cols: D G A K Z T N P
[165 172 186 149  77 133 134  97]  lerek
[145 122 143  82 112 164 120 118]  purub
[130 143 131 180 127  95 150 118]  fosiz
[ 75 162 126  56 126 168 132 171]  nevam
[145 125  99 144 161 129 154 113]  kap
[ 88 172 186 149  77 133 134 147]  zad
[110 139 146  94 110 152 164 172]  fima
[103 128 155 169 103 105  84 166]  Bege
[149  93 118 114 134 126 144 101]  Vila
[ 95 166 161 178  98 165  94 158]  bizez
col: [ 97 118]  P
col: [146 155 118 161]  A
both bizez fosiz:   [95]
both purub fima:   [164]
both bizez lerek:   [165]

cols: Q U X B M F E L H R
[135 109  77 148 111 127 174 142  92 125] : Gek
[183 104 145 146 111 127 124 141  81 128] : fom
[132 134 132  63 136 128 136  65  80 128] : Kina
[ 65 116 115 136 116 127 114 134 176 127] : Boz
[115  97 116 179  99 126 139 173 157 128] : foza
both Gek Boz:   [127]
col: [125 128 128]  R

cols: Y W J V
[134 132 167 134] -> zofa
[104 142 149 113] -> Rif
[166 167 149  62] -> Lag
[134 104 138 190] -> senab
[168 145 186 106] -> davo
both Lag zofa:   [167]
col: [190 106]  V
shift +1: [186]  [187]

cols: Detov Saz Zeto vep futid Fonov
[140 136  93 143 131 100] = fos
[136 133  95 138 137 111] = Rerig
[156 158 100 180 128  81] = zivag
[138 144 133 146  66 109] = Lan
both Rerig fos:   [136]
shift +1: [140 136  93 143]  [141 137  94 144]

cols: rere vabir Pizi kif Zam tefus kovu Lifin fof zabap
[140 124  76 115 149 116 125 138 140 154] : Dop
[140 124 130 131 149 116 125 138 140 154] : Dupig
[132 122 108 146 103 126 136  95 141 121] : mezu
[122 127 123 131 126 135 120 115 102 128] : peli
[118 126 153 104 150 132 125 137 121 143] : Dat
[136 134 158 112 113 132 130  97 140 100] : vomad
[125 125 156 107 108 130 134  99 121 111] : fuga
[109 121 117 143 117 114 122 140 108 120] : pulik
[132 122 108 146 103 126 136  95 141  91] : kab
[107 130 143 144 142 128 138 150  89 114] : leker
shift +1: [123 131 126]  [124 132 127]
both peli leker:   [128]
shift +1: [103 126 136]  [104 127 137]
col: [156 117 108]  Pizi
both leker peli:   [128]

cols: zaf Fogip depo Ginal Vab keluv Fomuf bilo Luram Dazut
[112 144 111 135 105 162 131 114 135 103] = lis
[ 90 172 149 129 104 112  85 112 111 129] = mezin
[136 112 111 125  85 170 153 143 104 121] = kag
[ 90 172 149 129 121  92  85 112  91 129] = fefuz
both lis fefuz:   [112]
col: [135 111]  Luram
both fefuz lis:   [112]
asked: [ 90 172 149 129 121  92  85 112  91 129]  fefuz
shift +1: [135 105]  [136 106]
asked: [136 112 111 125  85 170 153 143 104 121]  kag

cols: Bimeg tipif pofor zuv
[128 118 194 118] : Zagug
[193 170  82 194] : zem
[116  81 154  91] : nere
[112  81 142  93] : daduk
both Zagug zem:   [194]
shift -1: [112]  [111]

cols: sud Bima baro pag
[142  89 132  79]  met
[146 151 153 163]  Mup
[ 75  93 153 144]  lilom
[150 152 157 181]  votov
shift -1: [146 151 153]  [145 150 152]
shift -1: [151 153]  [150 152]
shift -1: [146 151]  [145 150]
both Mup lilom:   [153]
col: [ 79 163 144]  pag
col: [142 146  75]  sud
shift -1: [75]  [74]

cols: ziri datot gigu ged tedi timag gon Sur
[149 152 169  95 165 146  98  65] = nipi
[ 90 129 178 143 139 129 150 143] = bifo
[102  67 164 165 112 143 124 144] = neb
[182 137  97 143 108 139 128 149] = Sek
both neb nipi:   [165]
col: [139 112]  tedi
shift +1: [139 129]  [140 130]
shift -1: [165]  [164]
both neb Sek:   [143]
col: [178 164]  gigu

cols: Loni Rilor gegi Veta Zisuv vipi Geg Lig Zokap Tisi
[132 119 146 153  98 119  99 131 116 117] -> kan
[142  97 160 120 113 177 101 130 139 175] -> bem
[130  79  96  98 115 146  73 109  57 129] -> sus
both sus bem:   [130]
asked: [142  97 160 120 113 177 101 130 139 175]  bem
col: [ 98 113]  Zisuv

cols: tif Vide zotiz Keva zisi vek
[139 105 123 168 101  93] = Ref
[128 170 106 102 156 111] = Kup
[130 128 108 127 149  75] = netu
[108 122 177 134 128 114] = koli
[130 100 127 129 129  82] = Ruka
[136 175  98 149 129 145] = fut
[114 167 162 154 175 142] = seza
[128 159 164 103 141 137] = Nofuz
both Kup koli:   [128]
both Kup Nofuz:   [128]
col: [106 108 177 127  98 162]  zotiz
shift +1: [167 162 154 175]  [168 163 155 176]
both fut seza:   [175]

cols: lif vur mar vola Vif dib bazaz zenog
[128 139 136 126 156 109 139 125]  viz
[124 128 107 142 123 131 112 138]  mutuf
[135 129 138 119 119 124 104 132]  pomu
[124 128 107 142 107 131 144 148]  Fozut
[142 127 131 130 126 136 120 135]  leli
[117  74  88  73 104 114 152 143]  bifil
[125 123 128 132 135 118 146 102]  pog
[132 123 136 109 119 137 122 122]  kebiv
[131 127 135 138 129 115 143 151]  nezem
[122 127 131 130 126 136 120 128]  Taveb
[126  73  91 146 126 126 139 103]  Kozef
[125 123 128 132 135 128 128 135]  gof
col: [152 146]  bazaz
col: [107 126 104 135 119 129]  Vif
both leli pomu:   [135]
col: [124 131 136 114 118 137 115 136]  dib
asked: [132 123 136 109 119 137 122 122]  kebiv
shift -1: [142 107 131]  [141 106 130]
shift -1: [138 119]  [137 118]

cols: todek Nem sofeb bez Loku rodiz belof
[134 141 135 153 138 146 129] -> doba
[136  98 142 139  77  81 121] -> vog
[112 131 132 153 162 177 123] -> Nov
[130 107  88 153 110 104 125] -> zinor
[122 141 146 176 120 142 136] -> lek
col: [125 136]  belof
shift -1: [135 153 138 146]  [134 152 137 145]
col: [ 81 177 104 142]  rodiz
asked: [130 107  88 153 110 104 125]  zinor
shift -1: [130]  [129]
both doba zinor:   [153]
col: [136 112 130]  todek

cols: Naka mive zefe Futo fen
[118 180 118 108 114] -> pobo
[156 179 104 112 120] -> Ran
[103 118 103 119 117] -> piluk
[123 171 133 122 114] -> pup
[125 190 105 144 129] -> garis
[ 91 193 122 155  98] -> mimu
col: [104 103 133 105]  zefe
both pobo piluk:   [118]
col: [112 119]  Futo
shift -1: [103 118]  [102 117]

cols: ges Damok siloz panis zekod Zop bil
[147  82 130 134  79 144 139] : luze
[146  70 123 129  82  79  83] : kerus
[147 134 125 134  79 107 138] : buta
[147  82 125  83 145 133 139] : lufi
col: [130 123]  siloz
both buta kerus:   [79]
both kerus buta:   [79]
asked: [147  82 130 134  79 144 139]  luze
col: [ 70 134  82]  Damok

cols: Lefed seso voni sut
[135  64 102 133] : vofe
[143  95  78 141] : Nop
[136  64 101 133] : nira
[138 107  97 136] : kefa
[125 127  91 104] : tuku
[136  64  91 139] : dizos
[138  66  97 136] : Pebi
col: [95 64]  seso
asked: [143  95  78 141]  Nop
col: [141 133 136 104 139 136]  sut
col: [ 95  64 107]  seso
col: [133 141 133 136 104]  sut
col: [136 104]  sut
col: [135 143 136 138 125]  Lefed

